A small network was shown many inputs. Here are its activations along a few directions, one row for each input.
In each table, some parts of the input vary, and every possible input appears once, in random order.
Descriptions start from the smaller parts, as in this example, which fits no table here: ring(8) and (point or line(9) or (values(2) and line(6))).
Shared parts are said once, and a part with two or three values counts as separate values.

Other details of the inputs shift rows strongly along two fixed directions, in all tables alike. That doesn't count.

Table:
R1: [-19,-4,23,28,22,9,0,4,-2,3,51,23]
R2: [46,-18,-18,-3,-26,-12,9,10,0,19,-41,-11]
R3: [-39,18,6,-9,30,-1,-22,-8,3,-35,33,-9]
R4: [-12,7,-3,-35,-3,8,-4,-14,-6,-16,-17,-7]
R5: [10,-12,2,18,-8,1,1,7,-1,15,6,5]
R6: [-42,32,7,0,12,11,-2,-20,-4,-11,28,23]
R7: [0,-11,-6,9,9,-1,-26,12,0,-14,20,-10]
R8: [6,6,-3,-4,-11,-8,10,-1,5,9,-27,-10]
R9: [-31,26,-12,-35,18,3,-24,-9,-5,-40,-10,-13]
R10: [-15,11,-1,-35,10,6,-2,-22,-7,-22,1,3]
R11: [1,-6,3,-6,7,2,1,-7,-4,-4,15,7]
R12: [-27,41,-10,-24,3,2,6,-27,-6,-15,-10,16]
R13: [40,-11,-19,0,-26,-12,11,9,-1,20,-40,-7]
R14: [-3,-6,19,46,9,-2,9,8,9,18,41,15]
R15: [-6,-7,6,-4,3,7,-4,-3,-3,-2,13,3]
R16: [-17,10,0,-39,5,8,-1,-12,-5,-20,-21,-7]
R17: [39,-24,-10,-6,-24,-6,6,21,3,19,-45,-19]
R18: [24,6,-40,-37,-18,-16,-15,3,-3,-18,-62,-31]
R19: [17,-19,7,17,-2,1,3,14,1,14,4,2]
R20: [6,-12,10,38,11,1,5,4,-1,13,45,23]
R21: [30,-27,0,21,-16,-2,2,17,2,22,-2,-3]
R22: [-21,41,-17,-42,-10,4,6,-18,-4,-13,-53,-4]
R23: [14,7,-8,0,-20,-10,14,4,7,15,-37,-12]
R24: [15,-26,21,39,5,-3,5,15,9,20,35,3]
R25: [-23,17,4,5,5,9,0,-10,-3,-2,19,15]
R26: [-44,32,11,0,20,11,2,-16,-4,-13,24,24]
R27: [33,-32,7,20,-10,-8,7,19,10,23,-5,-14]
R28: [19,-40,23,32,7,-2,2,18,9,16,35,-4]
Each input here is: line(4) and (point or line(6)).
Changing only the line(4) part turns R21 into R19. The same change can be made to R4. Which row results?
Answer: R16
List by row number the other rows that have the line(4) part in common with R2.
Answer: R10, R11, R12, R13, R18, R20
Change only the line(6) part in R28. List by row number the other rows that result.
Answer: R8, R14, R23, R24, R27
A walk changes only the line(4) part. It starts at R18 and steps to R7. List the rest of the walk in order.
Answer: R9, R3

Table:
R29: [-17,9,-9,-7,19,5,-26,-9,-8,-17,17,3]
R30: [3,0,-7,17,-7,2,-4,4,-3,5,15,14]
R31: [-26,10,20,-11,15,13,4,-9,-2,-1,10,7]
R32: [-18,22,-7,-44,-6,11,8,-20,-10,-15,-28,5]
R33: [-23,24,-10,-8,-1,6,-4,-13,-4,-9,-3,8]
R34: [20,-1,-3,-9,-19,-12,11,1,8,19,-40,-22]
R35: [34,-16,-18,-20,-11,-14,-9,0,-2,3,-32,-24]
R36: [-1,7,-4,7,6,-1,6,0,-2,-7,15,15]
R37: [15,-20,5,6,-6,8,7,7,-5,10,11,14]
R38: [-20,20,7,-18,5,0,5,-21,5,-6,-2,-3]
R39: [28,-41,6,12,9,2,-12,16,-7,10,18,0]
R40: [0,-4,9,27,11,-4,5,8,2,5,23,10]
R41: [-1,19,-5,-9,-2,-9,8,2,4,2,-32,-10]
R42: [9,10,-19,-5,-22,-3,-1,1,-4,5,-29,-2]
R43: [-12,-6,19,4,10,11,4,-2,0,6,17,11]
R44: [31,-18,-6,8,-19,-8,10,4,3,14,-4,-2]
R45: [3,-11,9,14,2,-3,6,-5,3,7,24,6]
R46: [18,-19,-4,17,18,-8,-14,13,-2,-3,19,0]
R47: [-22,26,1,-10,11,-2,4,-9,3,-11,-8,4]
R48: [27,2,-20,-4,-19,-11,12,8,0,5,-38,-6]
R49: [-21,5,7,-18,9,1,-9,-8,6,-26,13,-17]
R50: [29,-5,-14,-12,-25,-9,12,-3,3,10,-34,-12]
R51: [5,-34,17,13,5,8,-8,21,4,-3,24,-7]
R52: [8,-20,16,16,1,8,7,7,-2,14,15,9]
R53: [-22,5,11,-13,9,14,5,-13,-7,-7,14,16]
R54: [-20,16,2,4,16,1,4,-8,-1,-13,19,15]
R55: [-5,7,3,15,-4,-2,-5,7,2,14,-4,-2]
R56: [-12,24,-11,-12,-11,0,-4,-8,-4,-3,-26,-2]
R57: [12,-25,-2,28,-6,-2,-16,29,7,3,12,-16]
R58: [-26,27,-3,-7,3,5,-6,-11,1,-4,-7,3]
R59: [-11,-5,5,10,16,-1,-9,13,7,-20,22,-9]
R60: [14,-9,5,9,-8,-5,8,-2,5,12,-1,-6]
What is each input in this table made of?
Answer: line(4) and (values(2) or line(6))
Changing only the line(4) part turns R57 into R59. The same change can be made to R58. Which row results?
Answer: R47
Change only the values(2) part in R46. List by row number the other rows that result.
Answer: R59
A walk changes only the line(6) part. It starts at R30 and steps to R42. List the rest of the walk in order.
Answer: R33, R56, R58, R55
Change only the values(2) part in R35. List by row number the other rows that result.
Answer: R49

Table:
R61: [1,-28,22,37,22,1,-5,15,6,5,52,7]
R62: [-48,28,5,1,30,10,-13,-19,-8,-28,47,24]
R63: [1,20,-14,-9,-18,-5,9,-2,1,4,-38,-4]
R64: [20,-16,-4,27,-8,-11,-4,24,8,12,-4,-13]
R65: [-8,4,4,9,8,-2,-8,2,4,-5,10,-6]
R66: [8,12,-21,-17,-11,-6,-5,-1,-4,-4,-34,-7]
R67: [32,-18,-12,5,-12,-5,1,12,-1,9,-15,-5]
R68: [1,-6,2,-3,5,3,-2,-5,-5,-7,14,6]
R69: [-5,-7,10,-3,9,1,-3,0,1,-4,12,-7]
R70: [-27,33,-12,-35,5,4,-7,-23,-6,-27,-9,4]
R71: [-23,23,-4,-50,-1,7,-3,-20,-3,-22,-32,-16]
R72: [5,-4,-3,-18,-1,5,-2,-6,-8,-5,-5,0]
R73: [-4,10,-2,-5,-7,-1,8,-5,2,6,-12,3]
R74: [-20,-4,25,17,20,9,7,-7,-1,2,49,22]
R75: [19,-8,0,22,-10,-6,8,13,4,21,-6,2]
R76: [19,-21,8,27,-5,1,10,10,4,23,9,5]
R77: [-5,4,-4,-7,-1,-3,-5,0,4,-5,-8,-12]
R78: [32,-22,0,1,-23,-2,15,12,3,24,-30,-5]
What is each input in this table made of?
Answer: values(3) and line(6)
Changing only the line(6) part turns R75 into R78. The same change can be made to R66. Which row results?
Answer: R72
Change only the line(6) part in R65. List by row number the other rows that result.
Answer: R61, R64, R69, R71, R77
Change only the values(3) part in R70. List by row number the other rows that result.
Answer: R73, R77
